[[124 137 135 132 132 126 105 131]
 [141 117 123 125 118 122 141 118]
 [118 129 132 121 135 136 146 135]
 [130 120 122 119 128 131 152 128]
 [111 140 137 128 138 134 127 139]
 [111 140 137 124 138 136 128 140]
 [130 124 124 118 130 131 152 132]
 [133 126 124 132 122 124 104 121]
 [141 121 124 131 118 120 115 117]
 [112 136 135 123 135 135 137 140]
 [133 117 125 121 126 130 150 125]] 135

[[137 126 122 127 137 121 133 123 128 125 126 135]
 [128 129 129 126 131 122 130 125 126 129 126 130]
 [121 130 136 123 134 112 129 122 130 137 139 128]
 [127 130 132 121 142 101 135 115 124 134 131 135]
 [115 131 140 130 128 127 128 136 138 135 146 121]
 [145 126 114 131 138 129 138 126 128 117 117 139]] 128

[[127 144 128 148 115 144 117 127]
 [138 116 137 113 132 116 132 138]
 [149 113 145 115 128 113 129 146]
 [109 122 111 115 139 121 136 113]
 [111 137 113 150 139 138 136 115]
 [124 128 126 112 121 126 121 126]
 [116 136 118 143 136 137 135 118]
 [108 120 109 110 145 119 142 111]
 [133 119 132 119 138 119 135 134]
 [142 125 140 132 128 126 129 140]
 [143 113 142 117 135 113 132 143]
 [118 137 121 140 131 138 130 120]] 146

[[134 132 120 128 131 126 132 127 123 131 124 133 131 128 131]
 [123 137 136 141 143 132 109 125 133 135 151 107 112 131 145]
 [128 141 130 142 146 130 111 123 129 138 148 111 113 131 148]
 [122 124 136 128 126 130 124 129 133 125 132 123 125 128 126]
 [120 128 139 134 133 132 116 128 135 128 142 114 118 130 134]
 [130 122 125 120 119 126 138 130 126 123 116 139 137 126 118]
 [110 122 152 135 130 135 108 129 143 124 150 104 112 130 131]
 [149 139 100 125 132 120 146 125 110 137 109 151 142 127 132]
 [130 142 127 142 147 129 113 123 127 139 147 113 115 131 148]
 [128 136 128 136 138 129 119 125 128 134 139 119 120 130 139]
 [125 119 132 121 118 128 134 131 131 121 120 133 133 126 117]] 148

[[145 109 144 145 144 145 147 109 146 108 109 145 109 146 109]
 [145 110 144 145 144 145 146 110 145 109 109 145 109 145 109]
 [111 106 112 146 112 110 147 145 146 145 145 111 146 146 145]
 [148 151 146 109 147 148 109 109 109 108 109 147 109 109 109]
 [108 106 108 146 109 108 147 147 146 148 148 109 148 146 148]
 [144 109 143 146 143 144 146 111 146 110 110 144 109 146 110]
 [134 154 134 106 134 134 104 122 104 121 121 134 121 104 121]
 [142 109 142 145 142 143 147 112 145 111 111 142 111 145 111]] 145
---
104	108	153	103	101 value 104
121	151	144	149	138	150	111 value 121
134	157	141	127	151 value 134
147	116	116	112	154 value 147
112	110	132	126	126	155 value 112
150	155	103	153 value 150
129	156	126	155 value 129
107	111	150	119	109	125	121 value 107
---
[[149 120 110 125 122 135]
 [148 120 111 126 122 135]] ==> 110

[112 150 120 110 125 121 136] ==> 120

[150 130 128 146 133 134 118] ==> 128

[120 106 119 124] ==> 119

[110 156 110 154 103 153] ==> 110

[[116 102 124 118]
 [116 102 124 118]
 [120 106 119 124]] ==> 124

[135 153 121 127 112 137] ==> 121

[104 138 125 142 137] ==> 125

[[101 124 118 139 102 151 111]
 [104 118 123 134 106 148 107]] ==> 118

[152 119 108 125 120 136] ==> 108
---
array([[127, 145, 139, 105, 148],
       [148, 122, 112, 121, 125],
       [125, 145, 139, 105, 147]]) out 139

array([[151, 128, 107, 129, 110],
       [155, 117, 103, 129, 103],
       [115, 142, 112, 131, 138]]) out 112

array([[128, 121, 147, 136, 122],
       [127, 126, 129, 130, 130],
       [110, 128, 127, 156, 132]]) out 127

array([[115, 140, 118, 130, 142],
       [132, 110, 155, 118, 128],
       [114, 141, 129, 120, 138]]) out 129

array([[118, 127, 142, 140, 130],
       [120, 113, 133, 121, 146],
       [ 99, 143, 134, 122, 138]]) out 134

array([[125, 148, 141, 135, 123],
       [131, 141, 127, 122, 135],
       [132, 122, 134, 126, 106]]) out 134

array([[129, 104, 133, 135, 119],
       [128, 132, 127, 127, 129],
       [128, 134, 127, 126, 130]]) out 127

array([[120, 127, 124, 131, 150],
       [131, 151, 130, 125, 118],
       [131, 109, 128, 108, 115]]) out 128
---
155,143,135,131,128,116 >> 135

120,124,126,108,104
130,128,140,114,130
126,129,130,126,120
>> 129

142,141,133,134,128,129
141,151,126,123,143,134
134,134,148,138,134,121
>> 148

149,145,117,123,106,117
149,137,150,122,147,121
>> 150

116,137,127,122,151,119,154
150,144,139,139,113,134,141
131,140,132,142,121,125,116
>> 142

148,119,116,118,153 >> 119

129,151,124,135,136,129,129
126,139,130,131,135,130,130
>> 131

122,101,119,146,137,118
126,151,113,117,131,143
>> 113
---
[[119, 116, 137, 111],
 [129, 124, 104, 134]] ans = 129

[142, 143, 104, 154, 108] ans = 108

[[114, 137, 102, 151, 157, 132, 100],
 [121, 140, 108, 138, 144, 126, 109]] ans = 157

[[126, 136, 118, 137, 140, 138],
 [119, 117, 152, 129, 128, 119],
 [108, 112, 105, 136, 130, 100]] ans = 140

[[128, 131, 126, 136, 123, 122],
 [136, 129, 127, 110, 134, 137],
 [146, 134, 115, 101, 143, 117]] ans = 123

[151, 129, 148, 132, 125, 134, 102] ans = 125
---
[[131 123 121 128 133 123 128 130 119 129 134 119]
 [131 134 120 131 132 127 124 130 129 130 133 132]
 [127 129 129 126 127 130 134 126 126 129 126 128]
 [129 120 125 121 135 125 129 134 124 128 128 105]
 [127 129 130 129 126 130 128 128 130 127 127 131]
 [126 128 132 128 127 129 123 129 136 126 125 129]
 [133 120 117 125 139 121 121 137 123 128 135 105]] ⇒ 127

[[136 123 127 121 120 121]
 [146 112 125 136 136 153]
 [113 127 142 125 117 122]
 [124 146 148 108 127 123]
 [117 139 146 122 128 132]
 [149 125 116 126 136 134]] ⇒ 124

[[125 129 131 132 129 130]
 [135 127 128 143 127 116]
 [126 119 122 127 123 129]
 [129 117 126 149 121 122]
 [122 141 134 110 136 138]
 [126 123 122 116 126 127]] ⇒ 129

[[124 124 122 111 117 112 128]
 [109 155 120 115 154 144 122]
 [117 152 115 122 114 147 114]
 [135 139 139 112 124 149 132]
 [108 126 119 135 128 133 119]
 [113 126 152 152 118 113 139]
 [131 107 117 125 105 114 104]
 [132 136 119 132 143 125 136]] ⇒ 113

[[141 146 120 131 122 120 111 129 128 112 140 128 116]
 [139 137 114 118 138 149 117 144 118 129 144 107 145]
 [143 110 129 120 134 107 137 149 124 134 140 140 118]
 [121 124 148 136 138 141 117 129 112 142 127 115 145]
 [125 135 114 113 108 136 118 137 143 139 135 145 123]
 [118 126 118 140 119 143 149 135 111 148 144 141 126]
 [133 115 107 125 127 121 112 123 116 135 126 115 116]
 [123 145 148 124 129 141 127 125 113 126 113 134 128]] ⇒ 118

[[126 137 143 132 138 135]
 [126 137 143 132 138 135]
 [129 113 142 122 137 110]
 [128 128 128 128 128 128]
 [128 128 128 128 128 128]
 [124 127 140 110 111 137]
 [129 141 127 123 127 118]
 [130 151 127 120 125 110]
 [125 143 122 112 136 120]
 [133 133 137 129 134 133]
 [130 151 127 120 124 110]] ⇒ 125
---
[[129 127 145 130 122 103 105]
 [127 126 109 126 138 120 119]
 [129 129 129 130 122 113 108]]	108

[111 129 135 149 134 129]	129

[[136 139 115 136]
 [112 144 152 116]
 [142 104 114 119]]	119

[111 119 151 105 132 120 110]	110

[[123 114 116 118 134]
 [153 141 142 124 142]
 [129 117 134 124 125]]	125

[[133 126 137 110 145 121]
 [120 142 134 136 115 157]
 [131 116 132 123 133 110]]	110
---
[[137 118 128 125 129 126 126]
 [111 126 129 129 147 125 136]
 [125 126 136 127 150 116 130]
 [128 122 110 142 120 125 133]
 [120 124 133 133 145 121 130]
 [142 122 119 122 133 125 132]
 [142 120 129 122 124 126 130]
 [113 127 131 127 146 118 130]
 [119 131 132 133 146 123 129]
 [122 135 127 134 146 125 132]
 [143 113 123 124 126 127 125]
 [142 122 124 112 132 124 121]] 142

[[132 126 128 129 112 126 128 106 128 119 130 127]
 [133 125 114 129 154 127 130 134 128 118 125 128]
 [124 130 129 128 108 129 126 129 126 123 124 129]
 [135 127 130 133 131 126 129 146 130 126 132 124]
 [133 128 132 116 133 126 128 131 124 112 130 127]
 [127 129 133 120 140 125 130 130 122 124 129 125]
 [130 124 125 137 123 133 128 134 129 118 129 131]
 [133 127 131 128 143 123 127 140 130 113 131 129]
 [126 127 134 132 133 132 130 123 127 130 128 129]
 [121 130 130 124 137 122 128 111 125 118 127 127]
 [123 128 135 134 144 124 127 119 132 128 132 121]] 123

[[137 144 132 135 133 131 148 132 105 120 111  99]
 [121 136 125 139 125 123 140 125 141 110 118 116]
 [126 136 127 135 125 124 140 128 132 104 109 108]
 [122 144 126 142 128 122 145 125 129 104 114 103]
 [111 109 117 124 116 113 118 116 147 122 124 136]
 [108 107 116 131 116 112 121 115 144 123 139 129]] 108

[[125 148 131 119 126 132 130 109 143]
 [125 150 131 118 126 133 131 107 144]
 [127 134 129 126 127 129 129 124 133]
 [126 144 130 121 127 131 130 113 140]
 [127 134 129 125 128 129 129 123 133]
 [127 137 129 124 127 129 129 120 134]
 [125 146 130 120 126 131 130 110 142]
 [126 142 129 122 126 131 129 114 138]
 [125 150 131 118 126 133 131 107 144]
 [126 139 129 123 127 130 129 117 137]] 126

[[128 134 147 129 132 119 129]
 [128 134 132 137 144 129 129]
 [125 134 132 137 142 119 129]
 [128 134 132 137 132 123 145]
 [128 122 132 137 128 119 138]
 [136 134 123 137 132 119 125]
 [136 134 130 137 136 119 133]
 [128 134 119 137 132 112 129]
 [128 129 132 128 139 119 138]
 [128 138 132 137 124 119 129]
 [128 134 132 137 132 104 129]
 [128 134 132 130 110 119 132]] 128
---
Q: 157  127  132  147  141
A: 132

Q: 113  115  130  140  105
A: 113

Q:
145  120  140  112  141  137  136
126  131  111  135  126  129  151
137  143  136  120  128  155  144
A: 112

Q:
147  116  151  120  149
155  125  147  113  142
132  134  140  121  130
A: 116

Q: 140  121  151  122  132
A: 122

Q:
138  155  138  129  142  137
121  109  145  130  115  116
A: 115

Q: 107  105  112  114
A: 107

Q:
139  105  102  122  135
112  101  136  112  140
137  119  136  135  118
A: 102

Q:
117  134  129  153
147  113  145  150
118  157  114  130
A: 114
